[104 96 110 106 105 76 39 101 106 106 102 65 99 72 116 110]
Read off the 1st entry from the left.
104
Read off the second entry from the left.
96
Read off the largest entry.
116
The entry just left of the largest entry: 72
The entry just left of 76 is 105

[119 156 71 95 91 113 93 92 82 70 33 118 129 95]
[95 65 72 97 99 62 114 91 101 68 84 106 88 100]
[76 107 94 97 123 138 88 107 67 107 85 92 111 94]
[94 76 123 92 98 98 102 112 109 114 131 88 74 107]
[71 42 87 88 147 109 85 72 78 64 59 119 92 78]
[88 108 108 51 63 107 97 126 87 96 83 109 32 103]
[82 70 112 98 131 127 87 92 90 103 104 99 92 84]
[127 109 121 68 69 99 96 98 128 78 76 131 53 95]
[104 111 120 83 97 131 82 93 103 99 80 112 95 91]
[70 72 85 87 116 104 100 98 63 90 84 97 84 97]
[89 99 120 80 89 113 98 108 102 112 108 104 65 96]
[101 147 39 84 65 63 124 119 49 79 47 86 112 116]
Counting starts at 1.
The entry just left of the largest entry?
A: 119
The entry in the top-right corner is 95
The entry in the bottom-right corner?
A: 116
The minimum is 32
The bottom entry of the column that holds the smallest entry?
A: 112
The entry at row 3, column 1: 76
The entry directly below the largest entry?
A: 65
The bottom-left entry?
A: 101
The entry at row 3, column 3?
A: 94
The largest entry?
A: 156
The entry at row 1, column 3 -> 71
The entry at row 2, column 1?
A: 95
The bottom entry of the column that holds the largest entry?
A: 147
The entry at row 2, column 3?
A: 72
The top entry of the column that holds the smallest entry?
A: 129
The entry just right of 32?
A: 103

[174 98 66 157]
[149 100 98 149]
[149 99 99 148]
[148 100 96 146]
[157 107 98 140]
[147 110 89 132]
[150 98 101 151]
[139 97 64 133]
[163 103 106 146]
[151 98 101 150]
[157 98 64 144]
[128 109 83 123]
[157 101 76 151]
[146 101 90 148]
[133 93 78 125]
[154 99 104 151]
The largest entry in the last row is 154
The top-right entry -> 157
The 3rd entry in reading order: 66
The entry directly below 103: 98
The entry directly below the largest entry is 149
The entry in the bottom-right corner -> 151
The second largest entry -> 163
Read off the entry just right of 163.
A: 103
Read off the entry in the top-left corner.
A: 174
The entry just left of 110 -> 147
Read off the smallest entry in the last column.
A: 123
The 2nd entry on the diagonal from the top-right corner is 98
Read off the entry directly above 76.
A: 83
The entry just right of 96: 146
Read off the entry just right of the largest entry.
A: 98
The third-last entry, reading row by row -> 99
Read off the smallest entry in the first column.
A: 128
Read off the 5th entry from the end, reading row by row.
A: 125
The entry just right of 89: 132

Read these off the grid that follows.
1) What is the entry just right of the centre entry?
2) What is the third entry in reading order?
3) What is the 1st entry on the main diagonal?
4) What is the top entry of the column that holds the smallest entry?
5) What is the entry just left of the largest entry?
6) What is the entry in the bottom-left corner?
7) What is the largest entry?
8) What is the 4th-last entry, reading row by row?
[[120 103 110  85  91 102  97  96 106  96 106  92  94  85 103]
 [ 91  99  68 118  96  98 103 108 104 106  97  80  94  64  87]
 [117  99 109  97 106 103 103 101  95  99 107 115 103 110 101]
 [107 104 106 105 104  97  99 108 101 100 111 102  97  93 112]
 [106  95 114 101  97 101  92 110 106 101 110  82  98 160 106]
 [ 93  92  99  94 102 103  95  82  97 107  96 123 105  78  91]
 [117 101  94  93  93 102  86  91 103 102 103  90 101 104 109]
 [ 84 103 105  91  99 100  90 124 107  99  81 120  90  98  98]
 [ 98 107  90  94 105  91 110  93 107 104 106  72  97  77 102]]
1) 106
2) 110
3) 120
4) 85
5) 98
6) 98
7) 160
8) 72

Read these off the table that follows. Rows and columns are numbered from 1.
1) Which number is the top-right entry?
2) Which number is the entry in row 1 and column 2?
3) Which number is the entry at row 2, column 2?
4) Which number is the top entry of the column that holds the largest entry?
5) Which number is the entry in the bottom-right corner?
6) Which number is the entry directly above the smallest entry?
7) Which number is the entry just left of the smallest entry?
8) Which number is the entry in row 2 and column 1?
 91   58  105  120  122  111  110   82   71  124  114   76  102  112  113
113   99  121   93   79  120   87   98  106  117  132   55   86   93  125
112  138  106  117  108   94   80  165   95   92   57   57   87   79  109
118  122   94   91   94   93  109  100   97   67   89   82   90   87  134
104   86  107   97   96   93   92  116   98   85   98  107  107  114  100
 92  109  116  124  105  122  106   91  114  101   94  101  105  112  102
114   80  101  108  108   95   94   93   94   88  106   98  100  119  120
119  144   76   80   91  116   78   94   94   53   64   84   67  126  156
1) 113
2) 58
3) 99
4) 82
5) 156
6) 88
7) 94
8) 113

M =
[152 120 133 68 97 74 64 44 74 126 99 81]
[136 78 117 131 107 87 54 101 125 117 99 120]
[80 136 91 75 88 108 128 57 74 90 99 75]
[69 95 73 131 106 122 156 46 131 77 100 121]
[101 134 91 74 95 108 93 172 75 95 98 78]
[127 121 122 95 93 77 62 148 100 120 101 91]
Rows and columns are numbered from 1.
Report the entry directly above the largest entry.
A: 46
Report the entry in row 3 and column 2.
A: 136
Report the entry in the top-right corner.
A: 81
Report the entry at row 1, column 3.
A: 133
The maximum is 172
The bottom-right entry -> 91
Report the entry in row 2 and column 3.
A: 117
The entry in the top-left corner -> 152
The entry just left of 125: 101
The entry in row 3 and column 1 is 80
Report the entry in the bottom-left corner.
A: 127
Report the entry at row 1, column 2.
A: 120
The entry at row 2, column 1 -> 136
Report the entry just left of the smallest entry.
A: 64
The entry just right of the largest entry -> 75
The entry just left of 87 is 107
The top entry of the column that holds the largest entry -> 44
Report the entry directly below the largest entry.
A: 148
Report the entry directly above 98.
A: 100

a = [171 137 93 61 90 144 82]
What is the entry just left of the centre entry?
Answer: 93
The entry just right of 144 is 82
What is the entry at the centre?
Answer: 61

[113 79 164 53 50 106 180 147 111 164 143 70 82 147 26]
Report the entry just left of 143.
A: 164
The entry just right of 82 -> 147

m =
[[140, 115, 121, 56, 61, 90],
 [57, 102, 136, 53, 72, 148],
 [133, 62, 74, 69, 45, 131],
 [144, 119, 84, 82, 145, 121],
 [97, 68, 57, 93, 139, 90],
 [158, 118, 91, 57, 62, 71],
 [96, 149, 142, 92, 75, 133],
 [60, 102, 69, 62, 114, 87],
 [103, 47, 74, 131, 140, 128]]
Indices start at 1.
The entry in row 1 and column 2 is 115
The entry at row 1, column 1 -> 140
The entry just left of 139: 93
Find the entry at row 1, column 3.
A: 121
Find the bottom-right entry.
A: 128
Find the bottom-left entry.
A: 103
Find the entry in the top-right corner.
A: 90
The entry in row 2 and column 2 is 102
Find the entry just left of 87.
A: 114
Find the entry just right of 158.
A: 118
The entry at row 2, column 1 -> 57
Find the entry directly below 142.
A: 69
The entry just right of 84: 82
Find the entry directly below the smallest entry.
A: 145
The entry directly above 96 is 158
The entry just right of 45 -> 131
The entry directly above 128 -> 87
The entry in row 3 and column 1 -> 133
Find the entry directly above 145.
A: 45
Find the entry directly above 45.
A: 72
The top entry of the column that holds the smallest entry is 61
